These are the activations of a small neural network, seen along a few directions. Each row is one input.
Each table varies a few parts of the input and shows all the possible inputs, shuffled.
Descriptions start from the smaller parts, as in this example, which fits no table here: values(3) and (point or ring(11) or (line(6) and ring(8))).
Shared parts are said once, and a part with two or three values counts as separate values.
In the rows, 128 means zero.

Other details of the inputs shift rows strongly along three fixed directions, in all tables alike. That doesn't count.

Rows:
x1: [ 67 129 131 180 165 157 100 132 154 100 167 120]
x2: [ 79 114 141 199 165 146 107 166 169 108 169  97]
x3: [136 155  72  82 150 152 131 125 124 121 103 195]
x4: [129 136 106  60 161 146 114  63 113 178  86 238]
x5: [100 120  85  87 125 143  98  86 111 123  86 194]
x6: [ 58 116 154 175 136 169 120 177 158 106 174 112]
x7: [146 125 123 130 110 101 136  81  91 127 133 101]
x8: [133 120  75  82 169 113  98 106 132 127  84 184]
x9: [122 125 136 173  60 128 146 143 110  87 176  41]
x10: [105 101 208 150 173 152  90 100 154 189 128 175]
x11: [170 116 160 110  84 117 136  73 102 163 109 136]
x12: [144 234 181 120  83 120 152 117 145 213  82  67]
x13: [164 128 109  94 119  89 150 106  98 124 126 107]
x14: [136 134  77  79 129 151 106 119 155 114  90 193]
x15: [ 83  96 109 157 149 118  99 151 144 101 118 134]
x16: [ 63 126 153 156 162 156 127 182 160  99 189  98]
x17: [172 113 135 132 110  90 149 151 106 125 115 100]
x18: [107 111  57  85 123 111 108 140 130  76  85 160]
x19: [147 144  84 141  62 113 151 105  91  83 155  63]
x20: [ 76 126 148 164 176 148 120 172 167 102 183 100]
x21: [134 125  81 124  72  90 147 101  73  83 133  71]
x22: [144 111 140 159 113  99 127 102 105 129 138  77]
x23: [126 123  44 109 159  99 113 145 116  86  80 159]
x24: [127 116 100 154 101  82 154 132  92  85 150  56]
x25: [208 131 160 110 105 126 139 106 138 170 128 120]
x26: [181 134  94 120  59 120 149 106 114 115 114 113]
x27: [102 124 177  89 182 148 122 118 136 172 137 183]
x28: [157 113 172 134 101 103 165 162 108 128 132  94]
x29: [135 116 163 125 109 115 162 167 100 129 140 101]
x30: [115 134  41 137 139 137  83  99 140  86 102 153]
x31: [186 123 245 159 126 154 141 102 152 224 161 127]
x32: [ 89 125 144 115 179 139 132 157 124 133 132 166]
x33: [ 66 124 148 191 168 152 120 161 161 107 184 102]
x34: [ 99 120 122 158 170 140 105 165 170 104 154 108]
x35: [159 109 203 132 100 120 153 110 117 178 136 120]
x36: [189 135 188 125 105 143 164 138 132 166 135 127]
x37: [151 134 118 106 150 168  80  62 154 174  86 223]
x38: [175 138 119  96  71 126 157 127 112 123 139  97]
x39: [104 104  37 116 127  90  99 159 130  52  96 120]
x40: [ 84 124 196 154 166 182 133 190 162 142 165 143]
x41: [ 16 200 179 143 162 113  92 178 167 177  88 121]
x42: [173 152 128 100 105 143 151  79 109 166 133 152]
x43: [ 86 105 148 154 189 135  98 129 150 147 129 159]
x44: [144 134  42 116 135 129 110 152 142  81  84 162]
x45: [140 114 128 117  79 109 153 120  92 127 129 104]
x46: [127 108 132 125  78  94 159 165  98  90 154  50]
x47: [161 141 153 115 187 161 118 119 156 183 111 197]
x48: [208 157 142 104 123 126 167 103 108 166 130 136]
x49: [179 132 185 117 141 107 169 118  98 174 138 122]
x50: [ 98 126  29 141  86 130 101 131 132  38 107 120]
Description of these inputs: values(2) and (point or (line(4) and ring(6))).
Question: The inputs of x4 and x42 match in every part but the values(2) part. If x35 is changed in the same way as x4 into x42, which row does it become?
Answer: x26
Question: The inputs of x22 and x30 match in every part but the values(2) part. If x8 is changed in the same way as x22 into x30, which row does it become?
Answer: x34

Rows:
x51: [204 106 131 104  93 124 153  90 103 137 140 132]
x52: [107 138 247 137 168 158 127 132 152 212 144 152]
x53: [100 103  90 133 136 127 117 145 122  84 127 136]
x54: [162 169 101  79 138 148 114  88 138 169  75 201]
x55: [104 121  77 116 134 124 115 134 120  95 108 153]
x56: [120 102  68 121 160 152  99 129 149  84 125 179]
x57: [211 151 158 128  73 106 179 107  99 157 154  61]
x58: [ 97 131 248 148 182 176 129 137 165 201 175 150]
x59: [ 63 149 144 169 154 147 107 187 177 116 139 102]
x60: [112 145  64 103 127 102 114 128 117 102  78 143]
x61: [139 112 127 161  88  80 159 155  94  91 152  40]
x62: [ 84 130  76 107 166 122 103 131 130 103 100 166]
x63: [156 168 132  89 104 129 133 105 131 173  89 149]
x64: [123 100  97 145 118  98 135 146 107  82 133  94]
x65: [ 41 132 173 179 164 156 112 193 170 113 160 105]
x66: [187 158 173 117  59  89 171 117  98 169 123  57]
x67: [129  79 118 170 103  86 148 164 104  61 173  41]
x68: [101 115  76 109 160 157 100 125 143 102 106 200]
x69: [ 42 120  39 167 135 148  58  92 149  63 118 144]
x70: [106 122 119 165  91  91 156 173 104  71 169  22]
x71: [109 122 234 166 186 179 122 144 171 191 172 156]
x72: [175 164 118  75 102  96 136  89 109 176  67 146]
x73: [200 132  95  93 113 135 136  83 115 145 104 171]
x74: [164  93 168 124 126 129 141 111 114 144 155 130]
x75: [165 137 126  96 118 139 136  95 119 158 111 171]
Question: Describe the family of inputs behind these rows.
Answer: point or (line(4) and line(6))
Question: Change only the line(6) part in x68. List by row number the other rows that result.
Answer: x51, x58, x63, x65, x75
Question: Change only the line(6) part in x54. List by row number the other rows that result.
Answer: x56, x57, x59, x71, x73

Rows:
x76: [126 121  75 117 164 155 100 120 144 108 110 193]
x77: [164 141 136 102 115 129 132 113 133 157 107 149]
x78: [182 124 122 134  86 109 154 125 115 113 143  79]
x79: [164 147 120 107  99 119 152 119 117 131 126 110]
x80: [ 91 139  79 126 104 106 133 162 110  77 111  96]
x81: [178 110 118 135  75 112 149 125 103 108 133  93]
x82: [112 150  78 110 141 133 108 145 146 106  94 151]
x83: [164 128 132 100 110 136 139 102 120 143 125 151]
x84: [122 149 166 117 140 132 136 129 129 159 132 125]
x85: [141 137 141 101 112 123 143 110 111 154 112 144]
x86: [ 86 136 224 217 111 152 124 130 158 164 197  46]
x87: [ 96 119 108 163 148 138 119 172 150  94 150 111]
x88: [112 119  73 117 151 140 114 117 119  93 125 164]
x89: [180 126 119 130 113 107 146 107 111 132 126 113]
x90: [150 145 134 107 116 115 130 119 120 156  88 142]
x91: [ 69 126 110 210  98 139 101 132 144  70 171  56]
x92: [ 69 101 119 168 126 110 123 175 125  81 149  80]
x93: [ 61 101 150 142 182 150  96 142 150 129 128 177]
x94: [ 82 141 125 151 173 134 108 165 153 118 121 134]
x95: [166 128 110 131  97  92 155 116  93 123 138  82]
x96: [110 105 204 194 140 118 151 161 126 129 198  53]
x97: [163 117 124 136  82  94 148 129 105 123 123  82]
x98: [177 110 123 133  90 100 141 113 104 116 131  89]
x99: [165 159 131 109 128 132 137 121 128 159 107 145]
x100: [158 156 138 136  86 142 119  50 128 169 123 130]
x101: [ 86 163  72 152  99 133 101 108 142  99 110 104]
x102: [168 150 134 101 142 143 132 105 137 172 107 177]
x103: [ 98 123 105 133 181 143  99 135 153 129 115 174]
x104: [121 115 193 132 145 162 132 128 143 164 147 161]
x105: [106 137  66 126 137 106 123 137 118  89 111 125]
x106: [169 110 134 116 116 123 128  98 113 147 109 151]
x107: [113 112  69 133 117 116 126 135 111  61 141 101]
x108: [ 93 104 131 167 179 145 104 150 151 108 147 140]
x109: [170 133 115 119  86 114 156 123 109 120 143  87]
x110: [164 133 118 127  86  88 147 127 111 120 117  80]
x111: [ 87 117 233 164 164 136 128 154 151 172 167 108]
x112: [167 120 139 106 112 141 136 101 117 142 133 148]
x113: [139 128 165 141 109 126 143 148 134 142 133 106]
x114: [ 85 145 107 157 132 127 135 187 136  80 147  82]
x115: [ 67 138 133 135 148 150 115 174 150 113 122 141]
x116: [151 110 170 136 131 147 125 123 139 149 145 138]
x117: [106 110  97 153 121 132 127 158 130  63 160  90]
x118: [126 135 173 116 160 132 124 110 137 176 125 154]
x119: [152 135 131  87 136 136 130  88 120 168 118 169]
x120: [165 131 133  96 125 140 122 102 136 167 107 172]
x121: [160 120 127 123  82 103 157 115  96 113 145  83]
x122: [156 151 124 130 101  91 156 131  97 128 126  76]
x123: [102 103 238 167 180 156 115 142 167 181 164 139]
x124: [121 112  75 123 152 130  98 119 136  95 108 158]
x125: [119 116  75 134 134 113 113 135 133  82 116 121]
x126: [ 89 112 129 155 169 164 114 153 149 102 161 146]
x127: [168 137 131 100 137 149 138  94 125 158 125 178]
x128: [106 121  82 107 156 132  92 122 146 122  91 182]
x129: [173 125 132 108 111 131 132 105 127 146 118 148]
x130: [145 157 144  86 128 143 129 113 131 169 101 168]
x131: [109 123  71 128 135 124 128 132 116  80 132 130]
x132: [ 87 142 123 123 179 140  95 144 160 135 100 166]
x133: [132 150 162 131 119 130 147 149 132 141 144  95]
x134: [137 105 172 153 133 121 136 123 118 134 165  93]
x135: [168 113 128 139  83  95 150 124 103 117 126  84]
x136: [140 184 135 113 106 147 111  68 134 184  90 145]
x137: [106 123  76 141 105  97 126 159 123  75 106  94]
x138: [156 144 121 105 103 109 151 111 107 134 126 108]
x139: [ 82 134 226 151 159 147 132 161 149 170 162 111]
x140: [ 65 116 126 154 141 117 118 168 134  97 131 109]
x141: [ 96 115  94 106 161 133  96 113 135 116 102 185]
x142: [181 131 127 117 124 134 140 105 125 147 126 148]
x143: [106 122  69 118 110 128 123 147 123  83 115 134]
x144: [120 114 185 120 146 150 131 112 129 168 138 166]
x145: [135 109 174 127 133 141 133 111 120 149 153 135]
x146: [ 80 130 117 162 128 107 118 184 141  84 129  74]
x147: [173 140 122 129  86 104 155 134 119 120 132  76]
x148: [ 98 139  71 124 110  93 122 154 113  77 105  93]
x149: [135 127 167 153 127 138 152 147 130 140 172  95]
x150: [101 117  69 120 125 107 111 134 119  88 112 125]
x151: [160 133 124 117 111 117 153 110 102 140 140 114]
x152: [145 140 139  97 115 121 140 106 115 154 117 140]
x153: [144 127 141  89 128 139 130  93 115 173 109 181]
x154: [159 133 134  97 112 137 136 107 123 156 123 151]
x155: [109 146  73 111 145 140 121 139 137 101 111 161]
x156: [ 92 148  95 100 168 130  98 126 139 128  89 176]
x157: [ 96 112 116 128 158 156 100 141 155 117 112 185]
x158: [110 112  81 114 129 147 112 129 127  91 113 170]
x159: [153 147 140 108 110 128 135 128 127 155  99 141]
x160: [ 60  99 169 170 209 162  97 151 157 129 164 159]
x161: [177 131 115 117 100 118 142 118 122 134 127 110]
x162: [107 139  58 129 116 106 138 149 111  69 126  99]
x163: [121 116  86 113 162 156  95 120 150 109 111 187]
x164: [167 144 127 115 130 115 138 107 123 156 108 140]
x165: [ 85 140 100 101 156 130 100 131 132 129  80 182]
x166: [161 127 139  98 126 144 124 104 133 172 102 182]
x167: [155 139 124 109  88 119 152 125 111 131 117 119]
x168: [165 125 114 124  92  90 150 114  97 122 135  77]
x169: [125 101 201 147 148 136 126 120 128 160 160 125]
x170: [165 131 135  98 145 130 119  90 133 176 104 171]
x171: [160 149 132 113  99 116 140 133 124 141 110 110]
x172: [ 70 112 119 146 139 130 118 162 136  93 152 109]
x173: [104 112 235 168 165 166 136 153 161 163 193 115]
x174: [ 98 105  93 108 160 140  94 110 126 116  97 199]
x175: [136 116 171 131 147 128 130 109 127 156 144 131]
x176: [128 130 191 145 154 131 129 134 151 168 140 121]
x177: [159 140 126 118  80 109 158 132 111 120 134  85]
x178: [121 148 165 142 131 124 150 148 120 142 150  92]
x179: [103 122  77 107 147 134 112 119 128  95 118 160]
x180: [138 103 154 148  93 116 154 133  98 112 161  80]
Question: Describe the family of inputs behind these rows.
Answer: line(5) and (point or (line(4) and ring(5)))
Question: The inputs of x77 and x129 match in every part but the line(5) part. If x155 is changed in the same way as x77 into x129, which row does it become?
Answer: x127
Question: The inputs of x123 and x146 match in every part but the line(5) part. If x93 is changed in the same way as x123 into x146, which row does it become?
Answer: x165
Question: A walk changes only the ring(5) part. It starts at x161 and steps to x109. List the rest of the walk in order.
Answer: x119, x168, x170
Question: A walk changes only the line(5) part. It starts at x159 and steps to x113. List the rest of the walk in order.
Answer: x166, x157, x81
Question: Change only the line(4) part in x103. List by row number the other rows that result.
Answer: x97, x128, x170
